A small network was shown many inputs. Here are its activations along a few directions, one row for each input.
In each table, some parts of the input vary, and every possible input appears once, in random order.
A made-up example of a description, with smaller parts first: one of 2 separate values, together with either a single point or one of 9 places around a ring or (one of 6 places along a line, together with one of 8 places around a ring).
Shared parts are said once, and a part with two or three values counts as separate values.

Table:
x1: [ 69.3   4.1  27.6  -7.0   4.4 -48.5  -5.9   2.9  55.7   7.7  39.5 -49.6]
x2: [-38.8   0.6  -4.6  15.3  44.0  56.5 -12.7   3.5 -66.6   7.8 -41.0  43.5]
x3: [-30.2  17.5   8.5   0.0  52.2  34.4  -6.4  31.8 -54.7  14.7  -3.3  56.8]
x4: [ 15.8 -26.0  -1.9 -15.1 -50.7 -38.8  13.7 -47.5  68.0 -14.3  10.9 -45.4]
x5: [-25.7  -2.3 -33.8 -29.4 -11.9  28.4  16.2  73.7 -70.4  -4.0 -18.6  29.7]
x6: [ 37.6   3.6  18.8  37.0  14.2  -6.3  -1.7 -64.0  63.7  19.2   7.9 -36.3]
x7: [-10.3  10.8  11.7 -28.8  30.8  19.9  -7.1  74.4 -68.0  -1.2 -10.7  26.8]
x8: [ 46.9  13.3  27.6  23.4  23.0 -31.6   2.2 -40.1  64.6  28.5  49.6 -26.7]
x9: [ 53.8  -1.9 -14.9 -11.9 -40.3 -45.6  21.8   2.2  56.2   6.5  23.3 -40.0]
x10: [ 14.6  -0.4   8.8  31.0 -43.4 -29.0 -11.8 -67.6  67.2 -12.9  13.1 -29.8]
x11: [-67.8   4.3 -21.0  11.8  -6.8  33.6 -19.9   3.2 -58.2 -23.7 -34.9  44.2]
x12: [-65.1 -23.6 -26.7 -26.3 -15.6  27.1  11.7  27.4 -57.6 -28.4 -35.6  26.9]
Question: Changing only one part turns x8 into x3. The same change can be made to x6. Which row results?
Answer: x2
Question: What is each input in this table made of?
Answer: one of 2 separate values, together with one of 6 places around a ring
Question: Change only the choice among 2 separate values in x11. List by row number the other rows that result.
Answer: x10

Table:
x13: [-13.2 -11.4  -0.9 -24.5   9.7  20.4   4.3  37.7 -43.3  -8.2 -19.8   3.5]
x14: [ 28.8   6.4   4.6   1.2  11.8 -16.3   5.8   3.3  21.3  14.1  25.2 -18.2]
x15: [  5.8   0.0  15.4  15.2  21.2  -0.7   0.8 -26.6  18.3  10.5  10.0  -3.3]
x16: [ 15.4  10.5  10.1  26.9  13.8  -0.7 -10.0 -26.1  19.7  11.2   7.8  -8.5]
x17: [-33.4 -11.1   0.5  -5.2  18.1  34.0  -4.2  10.7 -43.5  -8.8 -31.6  12.1]
x18: [ 25.5  -0.6  11.8  -6.1  11.0 -18.3  10.6   5.3  22.4  12.0  22.7 -16.3]
x19: [-40.7   8.4  -6.2   9.2  -4.2  17.5 -13.0   4.7 -33.2  -9.6  -7.8  32.7]
x20: [ 38.5   7.0  10.1   1.6  -1.4 -21.1  -2.6   7.9  24.8   6.2  17.5 -18.9]
x21: [-21.5  -0.9  -0.6 -23.3   3.0   1.2  -7.5  39.7 -38.8 -17.7  -6.5  17.9]
x22: [ -1.2 -27.7 -27.8 -17.6 -80.8 -35.7  19.2 -24.1  46.9 -30.2  -2.4 -41.7]
x23: [-21.4   7.5  -8.1  -9.1 -12.3   3.1  -5.0  31.9 -33.3  -9.2   4.9  24.9]
x24: [-41.4  -0.4   1.3  -4.4  11.9  15.4 -15.5  12.5 -39.4 -18.1 -18.9  26.7]
x25: [ -4.2  -6.9 -20.8 -19.0   3.8  16.6  14.2  33.4 -35.0   7.4 -15.4  15.6]
x26: [-19.0 -27.4 -26.5   2.4 -71.9 -19.1   8.2 -54.7  43.3 -31.1 -14.8 -28.4]
x27: [ 26.6  -1.1  15.3 -13.0   3.6 -18.0   4.2   1.8  27.4   7.3  18.1 -15.5]
x28: [  6.7  -0.5  18.7   8.6  13.9  -0.3  -5.8 -31.0  23.5   6.0   5.3  -2.3]
x29: [-27.2   8.9 -17.5  11.4   2.8  27.3   4.6   6.3 -27.6   3.6 -17.2  30.5]
x30: [ 32.1   6.1  13.7  -9.8  -2.6 -22.9   0.0   3.4  25.5   7.2  14.6 -18.5]
x31: [ -6.9   8.0 -19.5  -7.6  -5.1  12.4  13.0  33.6 -27.1   4.4  -4.9  22.0]
x32: [ 35.2  10.1   6.7   5.4   4.2 -18.1   0.0   6.0  23.5  12.4  20.2 -20.9]
x33: [-24.7  -6.3 -19.0   0.3  11.7  31.2   5.6   6.8 -35.3   6.6 -27.3  24.0]
x34: [  9.0   7.0   8.1  22.2  21.3   1.2  -4.0 -28.2  17.5  12.7  12.7  -5.8]
x35: [ 18.7   7.5  13.5  23.2   8.6  -3.9 -12.6 -24.6  20.8   5.3   5.4  -6.3]
x36: [ 12.1   6.7  17.2  12.0   7.7  -5.4 -10.1 -29.8  21.4   6.0   2.1  -5.2]
Question: What is each input in this table made of?
Answer: one of 2 separate values, together with either a single point or one of 5 places around a ring or one of 6 places around a ring
Question: Changing only the choice among 2 separate values turns x31 into x29. The same change can be made to x18. Which row results?
Answer: x15
Question: Change only the place on the ring of 6 in x20. List by row number the other rows that result.
Answer: x14, x18, x27, x30, x32

Table:
x37: [  7.9   5.3   6.6  -8.4  87.4  51.1   8.4  52.1 -67.1  37.8 -20.1  23.8]
x38: [ 79.8  25.3  24.3  34.8  46.8 -18.9   7.2 -32.5  66.0  55.6  44.3 -20.5]
x39: [-55.9  26.1   0.4   0.3 -28.7 -10.0 -39.9  31.5 -44.8 -38.1  12.8  52.2]
x40: [-15.2 -12.6  41.5 -16.1 -23.0 -45.6 -35.2 -20.4  25.6 -48.9  16.1 -26.7]
x41: [-69.8   2.6  21.8  11.1  46.8  54.4 -34.3  -4.2 -73.2 -16.2 -44.3  54.8]
x42: [-30.3  -6.0 -62.0 -20.3 -67.9   0.9  29.9  34.8 -25.6 -14.0 -15.5  19.1]
x43: [ 66.8  -6.4  36.7 -42.2  10.5 -44.2   7.0  33.7  37.0   7.4  34.8 -51.7]
x44: [ 16.2 -43.9 -22.1 -37.1 -65.0 -30.8  27.2 -15.8  47.4 -26.7 -16.6 -59.3]
x45: [ 24.4  30.9  -6.7 -17.5   7.3 -10.9   6.0  89.1 -35.8  14.0  31.7  24.2]
x46: [ -5.6  24.2  33.4  60.5   9.9 -14.1 -35.9 -85.3  55.8  -1.2  24.9  -0.9]
x47: [-47.2 -35.1 -43.4  -8.1  10.3  68.8  34.5  -0.6 -55.8   7.4 -63.2  20.2]
x48: [ 29.1 -10.5 -30.4  42.9 -34.3  -0.8  25.2 -82.4  70.5  22.8  -5.0 -35.3]
Question: Changing only one part turns x48 into x47. The same change can be made to x46. Which row results?
Answer: x41
Question: What is each input in this table made of?
Answer: one of 3 separate values, together with one of 4 places along a line
Question: Change only the choice among 3 separate values in x40. List by row number the other rows that result.
Answer: x43, x44

Table:
x49: [ 41.9  -5.8  20.6 -17.3   0.0 -29.5  -1.2   0.5  34.7   1.3  20.0 -30.9]
x50: [ 11.5  -2.2  17.8  19.0  16.1  -4.8   0.2 -47.8  44.2  10.5   8.8 -20.1]
x51: [-65.3 -23.4 -38.6 -25.3 -52.9   4.7   3.9   7.0 -33.6 -41.6 -34.1  22.1]
x52: [ -9.1  -3.7 -23.9 -12.5  11.3  23.8  19.0  37.9 -39.5  10.4 -11.9   7.0]
x53: [-12.4 -19.6 -15.4  -1.9 -79.2 -25.3   3.4 -34.3  39.4 -35.7  -3.8 -33.1]
x54: [-17.6  22.6   9.2  -4.5  19.0   9.7 -10.4  42.3 -38.9  -2.3   9.9  36.9]
x55: [ 29.7  16.0  21.6   2.2  -1.7 -36.2  -7.2  -6.0  38.2  10.2  41.6  -7.7]
x56: [ 38.6  -8.9 -10.6   0.6  -6.1 -19.4  22.5  -4.5  36.2  14.7  18.1 -32.8]
x57: [ -9.9  -1.5 -20.9   0.8   9.9  38.4  10.2  10.8 -34.7  16.8 -28.7  23.9]
x58: [ -7.4   0.9   9.9 -24.3  19.0  11.4  -3.6  47.2 -41.8  -4.3 -14.1  11.5]
x59: [-32.4  -4.0   5.9   7.1  34.2  35.7  -2.5  -5.8 -38.2   5.3 -16.4  28.8]
x60: [ 21.9  15.7  21.9  24.1   8.4 -23.1 -23.4 -32.8  34.1   1.4  20.6 -17.9]
x61: [ 35.1  -0.8  -7.6  15.0  -5.8  -5.7  16.8 -31.1  42.5  19.2  -2.2 -19.6]
x62: [-24.4  14.8  10.1  16.9  27.9  20.4 -27.6  16.7 -42.6  -6.0  -8.0  31.9]
Question: Changing only one part turns x52 into x56. The same change can be made to x62. Which row results?
Answer: x60
Question: What is each input in this table made of?
Answer: one of 2 separate values, together with either a single point or one of 6 places around a ring
Question: Change only the choice among 2 separate values in x57. List by row number the other rows that result.
Answer: x61
